Each row below holds a small network's activations on one input, seen along a few directions.
Each table varies a few parts of the input and shows all the possible inputs, shuffled.
Descriptions start from the smaller parts, as in this example, which fits no table here: ring(8) and (point or line(9) or (values(3) and line(6))).
Shared parts are said once, and a part with two or three values counts as separate values.
In the rows, 128 means zero.

Other details of the inputs shift rows strongly along three fixed directions, in all tables alike. That doesn't count.

Rows:
row 1: [126 142 157 101 199 157 150 104  95 146 142]
row 2: [112 119 158 123 141 128  44 150 124  65 158]
row 3: [144 181  74 115 143  28 160 109 169 117  96]
row 4: [ 77 118 151 146  97 176 182 125  98 191 144]
row 5: [158 118 142  99 161  77  61 135 148  52 119]
row 6: [112 144 178 104 184 175 140 103  89 157 153]
row 7: [151  68 139  86 124 125  70 154 133  56 120]
row 8: [169  81 146  50 183 176 140 108  91 115 112]
row 9: [ 63 119 102 179  41 115 120 158 138 135 148]
row 10: [110 106 161 181  72 144  38 167 130 100 157]
row 11: [101 140 105 152 112  67  68 155 158  69 145]
row 12: [144  82 166  74 152 175 134 135 101 113 118]
row 13: [202 129 121  73 191 164 143  95  97 144 107]
row 14: [142 132 108 153  88 113  78 142 137 108 136]
row 15: [ 82 152  67 152  83 107 224 118 131 191 114]
row 16: [217 106 147  75 190 167 116 109 133 121 119]
row 17: [ 99 137 154 172 125 212 154 123  83 201 166]
row 18: [194 164  55 116 118  47 146 114 168 122  76]
row 19: [123  74 151  97 115 157  83 142 115  91 137]
row 20: [117 157 159 129 185 163 200  89 133 176 146]
row 21: [188 184  61 114 133  59 213  87 154 184  59]
row 22: [118 138 141 164 130 186 156 115  93 176 148]
row 23: [ 72 181 106 185 102  71 170 122 153 154 124]
row 24: [ 61 143 148 197  86 102  81 149 140 115 161]
row 25: [ 59  98 157 176  77 172 136 164 114 146 146]
row 26: [195 130  97 113 122  71  94 132 158  92  94]
row 27: [122 113 104 129 100 119 157 150 174 118 112]
Each input here is: values(3) and (point or ring(8)).
Question: Change only the values(3) part in row 5. List by row number the other rows that result.
Answer: row 12, row 26
Question: List by row number the other rows that have the values(3) part in common with row 11.
Answer: row 1, row 2, row 3, row 5, row 6, row 20, row 23, row 24

Rows:
row 28: [153 145 115 134 124 105 117 123 136 130 116]
row 29: [154 130 102 130 115 114 125 128 132 127 113]
row 30: [133 145 142 120 159 151 143 110 114 152 139]
row 31: [ 76 117 165 220  68 153  47 175 126 107 180]
row 32: [105 137 130 138 127 107 112 136 145 111 141]
row 33: [ 52 157 129 175 107 148 204 117  99 199 147]
row 34: [131 145 147 118 159 153 143 108 106 156 137]
row 35: [131 138 121 128 137  99 133 128 148 115 120]
row 36: [126 147 118 124 144  97 129 123 149 114 129]
row 37: [155 143 110 134 127 112 122 125 148 127 123]
row 38: [156 147 113 139 130 108 119 124 141 127 120]
row 39: [155 128 100 129 114 117 126 128 137 127 116]
row 40: [128 112 157 118 146 194 176 114  85 177 132]
row 41: [136 150 125 125 140 112 123 116 126 134 125]
row 42: [ 81 134 150 176 114 120  85 152 136 101 163]
row 43: [146 113 103 118 109 119 139 135 147 123 111]
row 44: [134  90 155  84 147 158 119 128 107 112 123]
row 45: [100 140 138 148 125 104 103 137 134 110 141]
row 46: [104 127 104 130 104 115 172 129 141 144 117]
row 47: [127 116 111 111 123 117 146 131 143 118 116]
row 48: [131 134 118 122 134 104 137 129 155 115 121]
row 49: [149 124 103 121 105 112 124 126 129 131 108]
row 50: [149 135 117 132 127 108 130 130 148 123 116]
row 51: [136 155 118 135 135 100 118 119 132 127 124]
row 52: [100 140 121 144 112 109 151 131 145 140 126]
row 53: [128 131 119 118 130 103 137 129 153 117 119]
row 54: [127 151 118 128 148  95 131 121 146 115 129]
row 55: [141 126 131 119 130 134 143 124 133 141 118]
row 56: [ 55 136 155 155 123 207 241 109  80 232 150]
row 57: [151 128 104 125 109 111 123 126 127 130 109]
row 58: [107 143 108 132 124 100 150 122 127 132 121]
row 59: [151 124 111 122 122 138 137 124 128 139 121]
row 60: [134 124 178 112 180 220 191 103  88 193 146]
row 61: [143 156 115 136 142  99 117 120 138 121 126]
row 62: [194  73 181  63 183 195  61 125  81  87 130]
row 63: [128 147 121 146 128 112 108 130 144 118 140]
row 64: [124 134 108 117 133 102 134 127 139 112 122]
row 65: [196  37 184  41 169 188  28 148 110  42 128]
row 66: [136 101 141  92 143 138 124 127 114 110 117]
row 67: [126 151 122 127 147  90 124 121 138 114 123]
row 68: [139 123 149 115 148 167 160 117 119 159 131]
row 69: [178  73 176  55 176 171  38 131  92  63 132]
row 70: [120  95 190 102 161 242 181 109  59 194 144]
row 71: [135 139 141 132 138 158 148 114 112 167 133]
row 72: [130 120 108 116 122 109 141 132 145 114 115]
row 73: [ 75 127 150 167 104 122  85 153 136 104 160]
row 74: [129 121 110 117 123 106 140 131 140 114 112]
row 75: [147 116 104 122 112 117 138 134 145 122 111]
row 76: [143 130 120 139 121 115 126 135 152 121 124]
row 77: [144 129 118 124 118 107 130 129 145 127 110]
row 78: [129 135 122 130 135 105 135 130 151 116 125]
row 79: [103 119 166 169 112 181 104 143 114 143 167]
row 80: [131 138 123 126 136  97 132 127 144 116 116]
row 81: [181  66 181  64 178 198  83 131  93  91 129]
row 82: [ 15  92 197 240  46 166  30 202 128  86 205]
row 83: [114 107 156 120 131 200 179 119  90 183 135]
row 84: [133 139 105 125 119 104 127 122 124 128 116]
row 85: [120 128 107 109 126 103 135 127 140 114 119]
row 86: [144 155 113 135 141 102 119 121 143 121 129]
row 87: [119 132 133 123 132 115 139 126 135 130 121]
row 88: [ 54  97 178 223  53 161  46 189 131 100 184]
row 89: [ 89 134 143 154 115 111  95 143 135 109 147]
row 90: [118 129 111 110 124  97 132 125 131 116 115]
row 91: [149 122 106 119 113 128 133 126 131 136 116]
row 92: [150 127 118 110 136 113 102 124 120 106 118]
row 93: [ 70 145 109 158  95 114 167 129 128 157 135]
row 94: [123 138 115 132 128 139 149 120 121 148 133]
row 95: [147 139 132 126 136 136 132 116 120 149 123]
row 96: [140 140 104 126 126 105 124 124 130 120 119]
row 97: [123 135 109 118 133  99 132 126 134 112 120]
row 98: [123 123 121 131 112 142 170 123 114 164 117]
row 99: [135 133 104 116 118 107 124 124 130 124 115]
row 100: [143 156 116 134 141  97 116 119 134 122 122]
row 101: [152 142 138 133 152 155 142 113 119 153 135]
row 102: [149 123 101 119 105 115 125 127 133 131 110]
row 103: [141 138 102 126 126 109 125 125 135 120 122]
row 104: [128 121 111 116 121 103 139 130 135 115 110]
row 105: [150 135 118 130 127 105 129 129 144 123 111]
row 106: [102 136 127 125 139 144 170 118 117 153 136]
row 107: [136 132 102 117 120 109 126 125 135 122 119]
Question: What do these inputs look like to the network?
Answer: values(2) and ring(5) and ring(8)
Question: The inputs of row 86 and row 103 match in every part but the values(2) part. If row 28 is changed in the same way as row 86 into row 103, which row does it become?
Answer: row 57
Question: The inputs of row 47 and row 48 match in every part but the values(2) part. If row 96 is changed in the same way as row 47 into row 48, which row does it become?
Answer: row 61
Question: The inputs of row 36 and row 106 match in every part but the values(2) part. If row 32 is changed in the same way as row 36 into row 106, which row does it become?
Answer: row 85
Question: Change only the values(2) part in row 98. List by row number the other rows that result.
Answer: row 88
Question: Change only the values(2) part in row 65. List by row number the other rows that result.
Answer: row 68

Rows:
row 108: [100 143  98 190  62 117 153 142 143 165 130]
row 109: [162 163  92 101 157  67 148 106 155 120  98]
row 110: [161 126 122 114 130 144 136 116 110 149 115]
row 111: [149 103 100  58 145 112 165 113 126 118  91]
row 112: [115 137  86 150  83 103 162 132 143 149 111]
row 113: [125 153 142 118 172 147 181 103 117 166 132]
row 114: [128  73 177 128 120 194  75 156 111 100 154]
row 115: [  5 114 128 132  88  85 178 154 157 113 129]
row 116: [173 167  78  96 157  50 156 103 169 118  88]
row 117: [130 124 129 140 111 154 134 127 108 154 130]
row 118: [162 141  67 102 112  75 161 114 148 134  82]
row 119: [104 145 159 154 144 157 129 123 108 150 156]
row 120: [114 101 126 164  73 130  86 164 147 102 139]
row 121: [153 143  85 141  96  96 148 124 149 147 103]
row 122: [195  80 152  74 156 160  73 133 123  84 118]
row 123: [117 115 114  93 136  71  96 139 157  61 119]
row 124: [128 151 153 114 179 158 161  98  95 165 137]
row 125: [118 118 176 125 158 163  82 132 101 106 157]
row 126: [103 103 121 158  73 125  86 161 134 101 137]
row 127: [105 124 139 146 116 181 183 122 103 185 137]
row 128: [172 115  95 108 106  89  87 136 145  92 100]
row 129: [172 158 115  85 182 100 143  94 125 131 105]
row 130: [129 117 157 114 160 139  99 133 130  97 142]
row 131: [105 107 126 182  60 129  77 167 144 107 146]
row 132: [112  77 170 145 103 187  77 162 116 104 157]
row 133: [104 132 140 152 119 112  78 144 133  94 148]
row 134: [ 75  85 122 139  74 122  94 164 130  88 139]
row 135: [104 108 124 176  64 129  89 164 143 111 143]
row 136: [ 92 151 154 174 126 147 118 129 109 150 161]
row 137: [ 91 151 156 145 154 165 165 110  95 171 153]
row 138: [ 88 140  97 181  64 117 157 140 133 162 129]
row 139: [150  84 160 101 136 177  80 138 100 103 136]
row 140: [188 116 161  77 194 137  74 120 126  83 127]
row 141: [106 142 140 137 144 132 143 124 126 136 141]
row 142: [154 135 129 129 138  92  67 137 151  81 129]
row 143: [133 138 129 139 128  94  69 138 140  87 135]
row 144: [105 135 144 178 104 112  55 155 140  92 158]
row 145: [110 148 138 139 144 129 137 120 122 139 140]
row 146: [135 131 123 111 142  90  86 132 141  79 124]
row 147: [152 140  72 132  92  79 156 128 165 136  94]
row 148: [144 140  70 127  92  76 155 127 156 133  93]
row 149: [109 121 172 143 144 158  82 138 111 109 161]
row 150: [147 136 112 117 135  74  86 135 161  76 117]
row 151: [117 141 102 178  75 120 150 137 145 162 127]
row 152: [ 94 152 153 145 154 162 170 110 102 172 150]
row 153: [173 126 149  79 186 125  84 113 117  90 123]
row 154: [128 129 146 138 131 189 173 112  91 192 137]
row 155: [103 130 176 130 168 183 145 117  97 152 157]
row 156: [107 142 157 152 146 154 136 125 119 148 154]
row 157: [ 97 140  99 189  62 118 157 144 148 163 131]
row 158: [ 75  60 109  82  81  64 140 165 161  59  88]
row 159: [150 176  86 131 136  60 142 110 155 132 105]
row 160: [109 109 129  99 137  90  95 143 153  65 130]
row 161: [164 130 129 100 152 165 175 100 100 176 112]
row 162: [ 91 152 154 141 157 164 171 108  95 174 150]
row 163: [124 129  93 144  89 108 159 136 151 142 112]
row 164: [104 164 122 168 120 108 137 125 134 148 140]
row 165: [166 147 118  89 177 102 145 106 142 121 108]
row 166: [ 96  55 177 109 119 191  92 160 105  90 156]
row 167: [182 112 102 108 111  95  85 137 153  89 102]
row 168: [146 108  93 117  93  88  96 147 155  85 105]
row 169: [ 86 133 100 182  63 119 156 147 143 154 131]
row 170: [ 60 119  96 162  63 111 173 148 141 146 130]
row 171: [190  81 136  60 156 142  95 131 130  81 105]
row 172: [163 147 132  91 183 121 145 101 125 132 115]
row 173: [184 118 121  94 146 140 140 114 128 138 105]
row 174: [161 129 115  87 158  78  85 126 151  68 109]
row 175: [128 147  87 158  82 102 149 127 138 157 113]
row 176: [138 165  88 123 136  63 150 115 161 122 105]
row 177: [108 155 157 154 154 165 167 112 110 178 152]
row 178: [136 153 152 113 185 161 174  96 102 172 135]
row 179: [122  86 166 138 111 183  77 152 105 110 152]
row 180: [132 122 123 136 109 145 138 129 119 148 125]
row 181: [128 147 152 108 184 161 182  99 108 166 134]
row 182: [169 127 117  80 160 152 186  96 106 168 100]
row 183: [152  85 161 102 136 177  77 138 100 103 136]
row 184: [121 164 109 157 122  89 141 125 154 137 128]
row 185: [108 109 162 148 117 199 133 132  86 163 152]
row 186: [122 137  85 152  80  97 156 135 152 144 111]
row 187: [155  85 156 112 126 167  75 145 117  97 136]
row 188: [151 178  85 130 136  59 139 108 150 133 104]
row 189: [151 153 146 102 190 151 169  93 107 164 127]
row 190: [162 155 134  90 194 134 176  91 120 157 115]
row 191: [134 134 110  61 177  89 160 102 132 111 104]
row 192: [118 130 145 154 118 186 164 119  95 189 142]
row 193: [143 169  99 134 139  79 147 112 151 138 113]
row 194: [ 98 141 157 151 142 153 128 125 110 143 155]
row 195: [178 161 120  72 201 116 174  81 117 153 101]
row 196: [193 119 159  74 197 135  76 116 126  86 124]
row 197: [ 72 130 158 109 165 163 175 109  90 156 149]
row 198: [ 78 162 113 176 104  98 148 132 142 144 141]
row 199: [116 131 146 163 117 115  64 150 142  92 153]
row 200: [173 117 116  85 146 138 147 111 118 137 102]
row 201: [119  86 168 149 103 183  67 156 107 108 157]
row 202: [101 138 103 190  63 121 148 145 147 160 134]
row 203: [ 92 100 123 174  59 127  88 170 146 101 144]
row 204: [154  78 167 102 138 182  78 143 108  99 138]
row 205: [ 98 122 140 141 118 184 178 121  91 182 139]
Question: The inputs of row 127 and row 176 match in every part but one. If row 134 is changed in the same way as row 127 into row 176, which row does it become?
Answer: row 197
Question: The inputs of row 113 and row 132 match in every part but one. If row 193 is changed in the same way as row 113 into row 132, which row does it become?
Answer: row 108
Question: The inputs of row 122 and row 184 match in every part but one. If row 167 is changed in the same way as row 122 into row 184, which row does it become?
Answer: row 199
Question: What do these inputs look like to the network?
Answer: values(2) and (point or (line(4) and (point or line(11))))
Question: Change only the values(2) part in row 111. List by row number the other rows that result.
Answer: row 191
Question: Start at row 138 and move only the line(4) part, one step at a time. The first step leads to row 182. Which rows follow, in order?
Answer: row 186, row 114
Question: Change only the line(4) part in row 156. List by row number the other rows that result.
Answer: row 153, row 178, row 195
Question: Change only the line(11) part in row 159. List by row number the other rows that result.
Answer: row 119, row 144, row 145, row 149, row 152, row 164, row 174, row 194, row 195, row 198
Question: Change only the line(11) part in row 192. List by row number the other rows that result.
Answer: row 112, row 148, row 154, row 161, row 168, row 179, row 180, row 182, row 200, row 201

Rows:
row 206: [ 90 151  99 192  68 115 133 138 129 157 141]
row 207: [140 180  81 145 122  62 149 112 140 147 106]
row 208: [146 147 124 110 157 175 194  89  84 199 123]
row 209: [124 151 102 107 138  64 138 119 150 110 105]
row 210: [135  94 178 124 148 202 110 141 111 121 157]
row 211: [ 99 124 112 130 112 113 141 134 133 124 126]
row 212: [174 160 122  86 196 126 206  82 133 180 100]
row 213: [125 148 150 133 156 182 166 101  80 186 143]
row 214: [ 97 150 115 187  89 111 147 140 161 145 139]
row 215: [189 134  43  96  74  44 141 124 164 125  53]
row 216: [151 155  86 137 111  52 129 134 186 108 106]
row 217: [139  93 155  74 169 156 107 126 106  97 129]
row 218: [194  98 131  69 157 143  73 121 110  90 115]
row 219: [ 97 163 107 188  94 103 169 137 159 160 135]
row 220: [101 143 174 156 158 183 174 115 110 189 157]
row 221: [176 104 101  60 146  55  58 136 164  28  90]
row 222: [112 101 153 164  96 148  35 161 116  84 162]
row 223: [131 140 145 125 151 183 164 101  81 185 138]
row 224: [148 103 159  69 176 130  84 123 119  73 123]
row 225: [188 131 152  72 199 127 126 105 135 117 113]
row 226: [105 166  88 130 119  59 167 115 154 132 105]
row 227: [ 96 135 107 186  75 121 149 148 160 147 141]
row 228: [145 103 135 132 113 125  73 156 157  77 137]
row 229: [ 79 119 115 151  90 125 144 143 129 134 141]
row 230: [186 147 109  79 175 122 189  93 141 153  95]
row 231: [ 74  79 160 153  86 152  52 177 123  73 168]
row 232: [134 113 177 125 157 185  84 127  84 124 156]
row 233: [106 141  78 136  95  57 135 138 162 106 108]
row 234: [134 113 139 140 115 131  54 144 122  90 142]
row 235: [ 95 149 149 113 166 162 208  94  94 188 132]
row 236: [123 114 184 136 154 190  81 129  82 126 162]
row 237: [139  69 142 139  82 154  85 169 145  95 122]
row 238: [169 111 132  49 186 114 114 113 123  86 103]
row 239: [119  90 135 102 117 166 187 121  96 163 113]
row 240: [ 89 149 114 193  80 115 149 145 160 148 143]
row 241: [ 58 141 158 219  81 155  93 154 105 144 180]
Question: The inputs of row 229 and row 218 match in every part but one. If row 239 is changed in the same way as row 229 into row 218, which row does it become?
Answer: row 215
Question: What do these inputs look like to the network?
Answer: values(3) and (point or line(11))
Question: Change only the values(3) part in row 222. List by row number the other rows that result.
Answer: row 233, row 240
Question: List by row number the other rows that have the values(3) part in common with row 240.
Answer: row 210, row 212, row 214, row 216, row 219, row 220, row 225, row 227, row 228, row 230, row 237
Question: Change only the values(3) part in row 225. List by row number the other rows that result.
Answer: row 207, row 209
